Each row below holds a small network's activations on one input, seen along a few directions.
In each table, some parts of the input vary, and every possible input appears once, in random order.
A made-up example of a description, with smaller parts first: one of 3 separate values, together with either a single point or one of 11 places around a ring or (one of 4 places along a line, together with one of 5 places around a ring).
Shared parts are said once, and a part with two or three values counts as separate values.

Other details of the inputs vary at random and push rows far along two fixed directions, the same in every table; ignore that.

A family of inputs:
r1: [-14   2 -15  -8  43 -60 -43  36   2  20  49]
r2: [ -2  -8  22  -6   4 -19  12  14 -12 -54  30]
r3: [  4  16  -7 -17  39 -54 -43  26   3 -13  60]
r4: [ 50  17 -13  18  32  10 -21 -16  -5  56 -37]
r5: [ 14 -23  46 -44  -4 -51 -19  26   5 -12  57]
r6: [ -8  -1 -28  31  -6  58  11  -5   5  40 -89]
r7: [-33 -29  17 -35 -26  -1  -3  24  21 -30   7]
r8: [  3  31  -9   7 -54  -9  19 -10  20  14 -20]
r9: [-15  -1 -17  22  27  12  15  23 -16  15 -12]
r10: [ -8 -13   6  21  14  24  41  10 -14 -22 -24]
r11: [-22  32  -7  39 -31  30  73 -42 -25 -37   1]
r12: [ 38   2   4  15   1  31  12 -37 -11   0 -15]
r13: [-26  -2 -28   3   1  14 -27 -12  10  20 -29]
r14: [ 18  -7   9  -3 -26   5  -4   4  15 -13 -43]
r15: [ 55 -15  21   0  22 -33 -14  51  17  79 -31]
r16: [ 35  22 -18  -3  14 -30 -66  18  32  44 -28]
r17: [-51 -23   3 -29  10   3 -11 -23 -16 -10  59]
r18: [-14  -4   6 -31 -29   0 -20 -15  20 -61  36]
r19: [ -1 -15  -1   7  14  22   6   8 -11  51 -18]
r20: [-17  14  14   2 -46  19  55 -45 -18 -11  24]
r21: [ -8   5  -4  13   2  29  27 -35 -23 -76  24]
Description of these inputs: one of 3 separate values, together with either a single point or one of 6 places around a ring.
Changing only the choice among 3 separate values turns r14 into r2. The same change can be made to r16. Which row results?
Answer: r3
Change only the place on the ring of 6 in r19. List by row number the other rows that result.
Answer: r4, r5, r12, r15, r17

A family of inputs:
r22: [-31 -14  21 -34 -29   5  10 -21  -2 -55  51]
r23: [-32 -10  17 -27 -23   3  11 -16  -5 -64  49]
r24: [-41  -6  15 -25 -28   3  21 -15 -10 -55  55]
r25: [ -4   3 -43  56  28  72  15 -56 -25  32 -97]
r26: [ 53  11  10  -4   4 -52 -34  36  25  50  -7]
r27: [ 53  14   5   2  11 -56 -34  42  23  40  -8]
r28: [-75 -17 -11 -39   4  30 -16  -7  -3 -48  46]
r29: [-30 -32  -4 -17  10 -11 -24  26   9   4  20]
r30: [-41  -5  15 -22 -25   1  22 -14  -9 -57  54]
r31: [-12 -14  -5  12  30  42  14  -8 -22  12 -42]
r32: [ 11  13  -7  27  -8  21  31 -16  -8   0 -33]
r33: [ 51  15   7  -3  14 -70 -43  52  27  38   5]
r34: [ 45  14  11 -11   1 -68 -34  46  26  63  12]
r35: [ 44  16  10  -8   3 -69 -34  48  25  59  12]
r36: [-52 -25  -5 -20  20  29   0 -18 -21 -45  64]
r37: [ 27  22 -21  63  -3  59  53 -37 -17  13 -90]
r38: [ 35  14 -15  51  -9  64  41 -44 -13  13 -91]
What do these inputs look like to the network?
Answer: either one of 5 places around a ring or (one of 2 separate values, together with one of 6 places along a line)
Change only the choice among 2 separate values in r33. List by row number the other rows that result.
Answer: r37

A family of inputs:
r39: [ 47  22  -8  40  -7  17  18 -24  -4  38 -69]
r40: [ -7  -2  17 -27  -6 -33 -11   2   3 -35  55]
r41: [ 57  18   9  -3   7 -62 -38  34  25  43  -4]
r42: [-20  -5   2  12 -24  65  49 -44 -20 -31 -16]
r43: [-36  -8  -2 -21   2   8  -6  -1  -5 -34  29]
r44: [-33 -15  11 -29   8 -16 -14   8  -7 -18  49]
r45: [ 45  21 -12  44   3  17  19 -24  -9  39 -65]
r46: [-45  -5 -12   5  -6  59  33 -41 -21 -34 -11]
r47: [ 44  22 -12  41  -8  25  15  -8   7  31 -73]
r48: [ 31  -2   2   1  32 -57 -43  46  11  62   0]
r49: [ 34   3 -24  32  21  24 -14  -7   7  49 -66]
r50: [-18  -4   6   6 -28  58  42 -49 -13 -52 -13]
r51: [-28   0  -5  15 -12  43  47 -40 -22 -41   1]
r52: [-46 -10   0 -32  -4  -6 -12   1   2 -26  50]
r53: [-21  -4  13 -26  -7 -24   1  18   3 -20  60]
r54: [-35 -15 -14   7  -7  54  19 -44 -16 -23 -12]
r55: [ 36  -3  14  -9   1 -58 -30  45  20  53 -12]
r56: [-47 -14  -9  17  -1  58  42 -42 -27 -39 -14]
r57: [-27 -10  -6   0   3  54  20 -35 -18 -32 -13]
r58: [-39 -11   0 -34  -1 -12 -23  10   4 -33  52]
r59: [ 12  16   3   0 -14 -24  -1   0   8   5   2]
r60: [-28  -6  17 -34 -20 -21  -1  16   9 -27  63]
r61: [  3  -6  14 -21  -9 -49 -18  37  19  16  14]
r62: [ 34   6 -10  37  -4  21  17   0   4  31 -85]
r63: [-36  -9 -10   9  -4  67  34 -48 -28 -28 -21]
r64: [ 37  22 -12  43 -11  30  25 -18   4  38 -75]
r65: [ 16   2  -2  21  -8  49  31 -24  -5  -2 -41]
r66: [-45 -15  -2 -31  -4 -13 -19   3   7 -23  54]
r67: [ 30  10 -11  14  30 -24 -30  34  10  48 -28]
r68: [  1  -6   0 -23  15 -24 -37  21  13  12  22]
r69: [-16 -12  18 -31  -2 -15  -1  12   0 -35  61]
r70: [-32 -23  13 -29  12 -17 -15   9  -5 -35  52]
r71: [-21  -4  11 -24  -3 -29  -6  14  -1 -41  64]
r72: [ 28   3  -7   9  31 -42 -37  45  12  46 -13]
r73: [ 17  18 -13  34  -5  28  25 -28 -11  -8 -43]
r74: [-20  -7  10 -11  -6  -3  14 -12 -14 -31  41]
r75: [-13   3 -17  29  10  49  28 -28 -17   5 -46]
r76: [-15  -3   6 -10  -6   3  11   7  -4 -32  33]
r77: [-16 -10  17 -26  -6 -18   1  12  -4 -20  57]
r78: [ 33   2   2  -6  35 -47 -46  44  16  51  -1]
r79: [-34 -10 -12   6  -6  59  25 -44 -21 -24 -15]
r80: [ 53  11   5   4  25 -53 -30  39  15  47   2]
r81: [ 47  15   5  10  -4 -30 -17  21  16  53 -25]
r82: [-12   5  15 -28 -20 -37 -13  10   9 -39  52]
r83: [ 41  17 -15  41  -2  35  20  -3   3  34 -70]
r84: [ 43  24  -5  19   8 -39 -14  18  12  48 -21]
r85: [ 25   4 -15  -1  20 -40 -52  40  25  49  -6]
r86: [-24 -23  26 -41 -16 -27  -8  16   8 -38  44]
Changing only one part turns r69 into r76. The same change can be made to r40. Which row results?
Answer: r73
Changing only one part turns r50 into r47. The same change can be made to r70. Which row results?
Answer: r72
What do these inputs look like to the network?
Answer: one of 4 separate values, together with either a single point or one of 5 places along a line or one of 6 places around a ring
Change only the choice among 4 separate values in r54. List by row number the other rows that result.
Answer: r49, r66, r85
Start at r60 and move only the place on the ring of 6, one step at a time. The first step leads to r64. Which rows follow, in order?
Answer: r59, r84, r51, r53
Change only the place on the ring of 6 in r45. List by row number the other rows that result.
Answer: r39, r42, r74, r77, r81
